A small network was trained on invented records. Each row is its activation on one of them, seen along a few directions.
Records have a field called MAS. Each example row is followed by its value.
The largest differences between rows may come from other fields.
Strong random noise was added to every row along 4 fixed directions; ignore it. To show where, here is one row again and again, with new noise each time:
[ -31 -283  -39   72   26 -245   38   31 -227  129  192  -79  116  106
 -178   87  -96]
[ 493  128  -72  -43  467 -376  431 -218  288  137   35 -218   14   48
 -189   24  -97]
[-201 -237  192 -189 -428  347  405   60 -422 -179 -303  137 -106  -56
   17 -263   38]
[-151 -169   23 -131 -540   55 -183  201 -362  185  -34 -364  237  155
 -237 -528   72]
[ 285    0   26 -183  182 -238  123 -169  -18  151  -42  -34  -99 -184
 -130   47  101]
[ 108  -19  -81  110 -106  -26  539  120   79   16    6 -520  348  528
 -253 -528 -297]

[ 122  190 -124  103  -48 -235 -427   83  310  250  188 -411  302  258
 -167 -208  -57] : fefi
[ 389  325  170 -470  -82  208  534 -216    4  -76 -550 -143 -257 -310
  -11 -485  271] : pudi
[  34  275  172 -306 -247  442   76  -63   45 -184 -447  133 -268 -313
  172 -298  277] : sibi
[ 192  -17  -13 -158  -92   24  376    1 -127   74 -108 -150   92  116
 -151 -302 -103] : ber
[-358  -93  233  -91 -594  702  566  132 -290 -495 -442  244  -74   98
  223 -404 -119] : zefif
[ -30  -44   52 -137 -257  207  359   83 -254  -27 -202 -255   70  112
 -100 -504   27] : pez
[  43   25   16   15   55 -139 -244  -64   52   36   88   56  -15  -86
    3  156   11] : zefif
[-164 -229  128 -288 -275   43 -178  -22 -628   22 -168  227 -229 -403
   55   83  283] : pudi
[-131   72  -72  193  -63  -89 -544  115  204   43  223 -109  183  170
   23   35  -67] : gulu
[ -59  311  193  -56 -171  585  453  -48  275 -487 -459  286 -261  -79
  337 -152  -29] : gulu
[-373 -239   -1 -120 -671  141 -666  287 -474  247   70 -143  232   20
 -139 -358  198] : fik
[ 119  -62   77 -288  107  -74 -185 -175 -123  127  -72  362 -254 -455
   45  265  276] : fik
[  29 -112 -113  387  455 -381  -13  -57  268  -23  392   95  116  238
    3  530 -333] : zefif
[-305 -348   14   21 -472   36  -41  238 -542   50   71 -283  251  239
 -192 -385  -45] : pudi
[187 121  -9 -95  46 -70 -11 -77 116  64 -36 -35  15 -39 -35 -68  11] : fefi
[-238 -196  -34  -17 -436   62 -157  251 -410  157   60 -417  285  249
 -207 -519   25] : pez
[ 311   11  -89 -170  105 -396 -167  -91  -48  350  105 -306  111  -66
 -271 -116  108] : ber
[-164 -210   26    9   37  -97 -182  -11 -333   77   88  165 -131 -208
   22  295  149] : pez
[ 206  273  -48  167  360   70  491  -89  537 -204  -74  -68   -9  209
  108   -7 -203] : sibi
[  81  189  -49 -318 -514   31 -567  147  -73  386 -122 -497  234   -1
 -236 -682  302] : fik
[ 187  272   14  157  433   30  315 -178  548 -289  -49  243 -162   12
  231  307 -185] : gulu
[-381 -353  181 -153 -651  386  211  188 -592 -135 -236   60    8   30
  -30 -370   37] : ber
[  53  227   81 -209 -140  320  149  -42   60 -155 -321   38 -133 -151
  124 -279  150] : sibi
[ 204  195  119 -142  166   21   47 -200  278  -74 -180  249 -233 -250
  140  171   97] : fefi

Which value of MAS does each new row have?
[ 392  369  208 -581 -161  175  152 -248   92   56 -578   -8 -351 -491
   31 -358  429] : ber
[ 222   30   26  -94  170 -168  195 -148   66   71  -75    2 -110 -112
  -52   93   45] : ber
[ 126   44 -132  105    4   16  615  111   16  -11  -10 -558  321  495
 -208 -545 -249] : pez
[ -48 -143  -55  142  109 -166  -82    5  -41   13  210  104   85   80
  -17  236 -144] : fefi
[ 195  397   82   -5  217  178  234 -176  489 -274 -235  180 -228 -128
  241   96  -13] : gulu
[  66   14  119 -289 -261   90   48  -38 -125   53 -258  -48  -90 -150
  -49 -273  181] : ber
[  88 -242  -14    3  153 -267  182  -54 -152   99  135  -21   51   46
 -166  108  -96] : ber
[ 149 -174  -23 -219  224 -252 -211 -129 -347  228   98  196 -176 -374
  -74  291  205] : pez
